A small network was trained on invented records. Each row is its activation on one of them, seen along a few directions.
Each row is followed by the record's values for the fields Sasov, Muv, Tane, Pev.
Not every record has every field; a missing one is left out.
The largest differences between rows may come from other fields.
(in the rows, 500 means zero)
Strong random noise was added to every row along 3 fixed directions; ignore it. To show where, here is one row again and again, with new noise each time:
[451 375 641 560 496 497 583 548 407 502 517 544 702 473 402 642 384 673
 693 569]
[603 532 416 518 586 593 418 565 607 608 669 596 596 441 622 571 509 676
 341 674]
[484 431 430 477 539 597 480 476 575 571 604 416 432 383 520 541 583 628
 288 570]
[442 565 544 514 529 536 465 513 578 493 553 341 398 520 481 450 467 522
 585 718]
[424 417 670 563 489 482 578 547 416 474 497 488 653 511 384 599 363 626
 769 612]

[453 273 591 600 616 509 582 366 226 437 481 603 605 399 505 579 666 527
 433 344]	Sasov: m1 / Muv: u5 / Tane: f2 / Pev: c1
[538 448 403 463 540 608 463 514 598 583 567 496 426 427 559 531 533 534
 331 511]	Sasov: m4 / Muv: u1
[443 435 575 568 544 476 567 467 385 436 469 468 512 477 447 552 566 538
 623 515]	Sasov: m1 / Muv: u5 / Tane: f1
[633 544 466 543 479 528 483 662 588 569 574 736 767 551 540 626 306 650
 569 560]	Sasov: m4 / Muv: u1 / Tane: f1
[327 361 725 559 490 481 606 489 320 419 436 421 574 492 317 587 443 613
 774 576]	Sasov: m1 / Muv: u3 / Tane: f1
[322 295 545 540 624 535 558 263 284 413 442 313 210 367 452 402 836 359
 322 354]	Sasov: m1 / Muv: u5 / Tane: f2 / Pev: c1
[512 177 584 477 402 466 523 452 406 546 541 603 724 210 396 585 435 572
 299 314]	Sasov: m5 / Muv: u5 / Tane: f2 / Pev: c1
[528 607 378 463 536 587 506 560 620 576 530 475 391 532 564 527 622 617
 419 532]	Sasov: m4 / Muv: u3 / Tane: f1 / Pev: c2
[363 215 583 505 549 559 625 361 325 529 489 379 471 318 425 588 713 557
 351 300]	Sasov: m1 / Muv: u3 / Tane: f2 / Pev: c1
[458 436 583 495 448 461 512 505 426 474 518 589 651 431 415 545 431 591
 472 511]	Sasov: m1 / Muv: u5 / Tane: f1
[441 443 507 466 366 436 576 488 464 461 386 413 489 528 390 502 467 502
 539 308]	Sasov: m5 / Muv: u5 / Tane: f3 / Pev: c1
[662 592 442 494 554 497 320 532 599 579 637 658 572 440 662 407 489 432
 317 618]	Sasov: m5 / Muv: u5 / Tane: f2 / Pev: c1
[501 457 558 596 648 544 541 478 383 495 505 565 580 553 574 580 566 508
 641 540]	Sasov: m4 / Muv: u3 / Tane: f2 / Pev: c1
[519 483 472 527 555 554 481 517 490 524 545 595 553 532 539 503 494 507
 443 492]	Sasov: m4 / Muv: u1 / Tane: f2 / Pev: c1
[501 572 447 579 669 524 550 467 458 459 472 456 394 668 603 518 617 421
 647 532]	Sasov: m3 / Muv: u1 / Tane: f2 / Pev: c1
[537 574 661 566 497 411 499 612 444 502 485 612 745 615 482 571 302 505
 852 640]	Sasov: m3 / Muv: u2 / Tane: f2 / Pev: c1
[483 386 468 491 626 564 422 353 415 547 594 517 382 309 579 401 793 446
 103 403]	Sasov: m1 / Muv: u5 / Tane: f2 / Pev: c1
[613 494 371 397 371 463 483 538 553 544 492 707 643 458 516 538 431 547
 252 292]	Sasov: m5 / Muv: u5 / Tane: f4 / Pev: c2
[546 664 574 609 659 511 427 558 489 475 523 520 506 670 614 459 464 412
 791 767]	Sasov: m4 / Muv: u3 / Tane: f2 / Pev: c1
[510 605 383 484 505 501 652 549 502 506 358 533 442 742 522 602 568 491
 673 281]	Sasov: m4 / Muv: u1 / Tane: f3 / Pev: c2
[609 805 469 452 469 506 360 638 740 526 559 578 471 684 590 386 268 415
 567 746]	Sasov: m4 / Muv: u1 / Tane: f4 / Pev: c2
[497 364 762 578 408 390 503 577 348 436 478 665 818 437 365 531 198 534
 829 597]	Sasov: m5 / Muv: u5 / Tane: f1 / Pev: c1
[532 683 522 518 444 393 552 566 480 434 348 509 485 775 493 454 376 381
 890 446]	Sasov: m2 / Muv: u2 / Tane: f3
[369 542 408 451 414 513 682 481 560 414 340 259 253 666 398 519 518 425
 630 329]	Sasov: m4 / Muv: u1 / Tane: f1 / Pev: c2
[579 206 606 518 457 501 499 510 362 557 589 851 910 227 466 653 393 628
 275 352]	Sasov: m5 / Muv: u5 / Tane: f1 / Pev: c1
[571 467 305 459 507 599 549 570 621 637 573 523 522 450 570 696 602 784
 302 456]	Sasov: m4 / Muv: u3 / Tane: f1
[356 419 529 411 350 453 519 453 545 442 456 268 338 398 335 393 468 460
 421 475]	Sasov: m5 / Muv: u5 / Tane: f1
[352 504 481 445 440 437 599 378 432 415 382 328 258 541 380 423 636 396
 456 334]	Sasov: m1 / Muv: u5 / Tane: f4 / Pev: c2
[351 279 538 467 418 443 594 290 364 395 395 321 354 377 367 396 619 310
 321 207]	Sasov: m5 / Muv: u5 / Tane: f2 / Pev: c1
[480 558 627 529 419 406 442 571 499 408 482 515 569 533 414 379 281 457
 726 667]	Sasov: m5 / Muv: u5 / Tane: f1
[548 564 656 573 530 442 411 593 440 473 556 662 763 537 512 510 309 552
 691 722]	Sasov: m1 / Muv: u5 / Tane: f2 / Pev: c1
[685 570 386 566 570 554 558 698 539 648 586 807 788 574 640 739 503 835
 575 527]	Sasov: m4 / Muv: u3 / Tane: f1 / Pev: c2
[549 411 415 507 637 596 503 444 492 626 581 508 469 409 623 578 725 557
 310 444]	Sasov: m4 / Muv: u3 / Tane: f2 / Pev: c1
[413 404 679 586 513 429 478 406 340 365 476 472 478 417 420 330 489 368
 576 569]	Sasov: m5 / Muv: u4 / Tane: f1 / Pev: c1
[544 286 608 558 564 472 553 491 270 553 547 821 861 360 497 666 553 641
 418 342]	Sasov: m1 / Muv: u5 / Tane: f2 / Pev: c1
[618 522 568 593 582 475 363 525 443 498 639 759 707 419 612 418 453 492
 419 667]	Sasov: m5 / Muv: u4 / Tane: f1 / Pev: c1
[511 641 506 471 511 429 465 534 555 496 528 507 474 547 507 398 492 490
 510 624]	Sasov: m1 / Muv: u5 / Tane: f3 / Pev: c2
[618 840 532 507 469 427 299 630 660 470 585 633 505 585 590 255 347 392
 576 801]	Sasov: m5 / Muv: u4 / Tane: f1 / Pev: c2
[443 405 761 632 650 460 469 434 309 435 558 531 605 411 490 413 538 436
 648 677]	Sasov: m1 / Muv: u5 / Tane: f2 / Pev: c1
[541 490 503 461 426 430 479 560 526 513 533 610 647 456 477 485 387 536
 453 508]	Sasov: m5 / Muv: u5
[490 607 457 527 596 498 623 514 472 465 375 462 358 717 548 548 615 421
 736 411]	Sasov: m3 / Muv: u1 / Tane: f4 / Pev: c2
[397 636 554 621 627 488 624 489 368 401 377 381 363 773 497 480 630 432
 933 519]	Sasov: m4 / Muv: u3 / Tane: f2
[325 351 424 371 331 503 717 431 526 446 348 248 292 476 293 621 500 557
 452 265]	Sasov: m3 / Muv: u1 / Tane: f1 / Pev: c2

Here are new rows. What are their fields?
[427 254 622 488 364 406 582 475 301 434 429 667 735 370 303 548 389 567
 498 299]	Sasov: m5 / Muv: u5 / Tane: f1
[527 500 460 517 531 510 525 497 485 481 544 575 525 458 537 547 565 616
 375 521]	Sasov: m1 / Muv: u5 / Tane: f1 / Pev: c2
[460 554 563 546 630 571 377 458 513 535 599 354 369 457 546 433 631 479
 479 737]	Sasov: m1 / Muv: u3 / Tane: f2 / Pev: c1
[556 459 553 535 498 426 492 483 402 475 489 678 662 494 512 499 456 418
 521 427]	Sasov: m5 / Muv: u5 / Tane: f2 / Pev: c1
[482 449 605 549 537 482 451 478 410 479 578 587 610 393 464 477 510 576
 454 591]	Sasov: m1 / Muv: u5 / Tane: f1
[450 564 696 584 511 387 485 494 375 371 425 512 534 621 454 374 382 293
 849 597]	Sasov: m5 / Muv: u5 / Tane: f2 / Pev: c1
[470 305 691 554 507 517 535 504 402 544 547 544 735 370 434 603 400 575
 591 531]	Sasov: m4 / Muv: u3 / Tane: f2 / Pev: c1
[447 484 540 433 374 446 453 488 572 459 509 398 467 402 402 394 409 471
 426 552]	Sasov: m5 / Muv: u5 / Tane: f1
[415 537 598 541 641 571 409 412 510 506 553 259 236 471 544 338 646 328
 559 709]	Sasov: m4 / Muv: u3 / Tane: f2 / Pev: c1
[298 391 652 465 424 488 514 406 424 405 453 290 353 377 314 403 514 484
 505 542]	Sasov: m1 / Muv: u5 / Tane: f1
[550 367 429 445 362 476 507 551 551 548 546 589 675 352 453 581 405 665
 279 374]	Sasov: m5 / Muv: u5 / Tane: f1
[648 430 559 520 482 468 386 551 517 552 631 754 830 343 571 499 342 526
 355 541]	Sasov: m5 / Muv: u5 / Tane: f2 / Pev: c1
[310 276 687 546 455 454 622 420 300 382 424 364 495 391 291 529 502 584
 625 468]	Sasov: m1 / Muv: u5 / Tane: f1
[496 451 552 457 436 455 442 436 508 475 504 467 486 392 477 363 483 351
 380 424]	Sasov: m5 / Muv: u5 / Tane: f2 / Pev: c1
[364 491 522 514 556 531 543 363 475 442 452 205 224 538 476 394 635 321
 521 491]	Sasov: m4 / Muv: u3 / Tane: f2 / Pev: c1
[383 329 602 506 442 397 641 410 322 398 368 461 530 501 361 517 494 402
 602 289]	Sasov: m5 / Muv: u5 / Tane: f2 / Pev: c1
[389 550 466 425 450 516 635 457 526 484 360 273 264 615 427 534 590 446
 601 379]	Sasov: m4 / Muv: u3 / Tane: f4 / Pev: c2
[512 679 515 404 304 413 456 629 695 463 460 438 489 563 421 398 261 472
 591 584]	Sasov: m5 / Muv: u5 / Tane: f1 / Pev: c2
[594 433 406 534 637 579 481 479 529 619 628 550 560 415 655 568 660 578
 269 480]	Sasov: m4 / Muv: u3 / Tane: f2 / Pev: c1
[354 581 606 460 472 543 443 487 610 470 521 180 287 480 408 416 479 494
 576 762]	Sasov: m1 / Muv: u3 / Tane: f1
[440 263 666 535 477 460 577 429 284 487 469 583 692 355 395 586 521 550
 508 311]	Sasov: m1 / Muv: u5 / Tane: f2 / Pev: c1
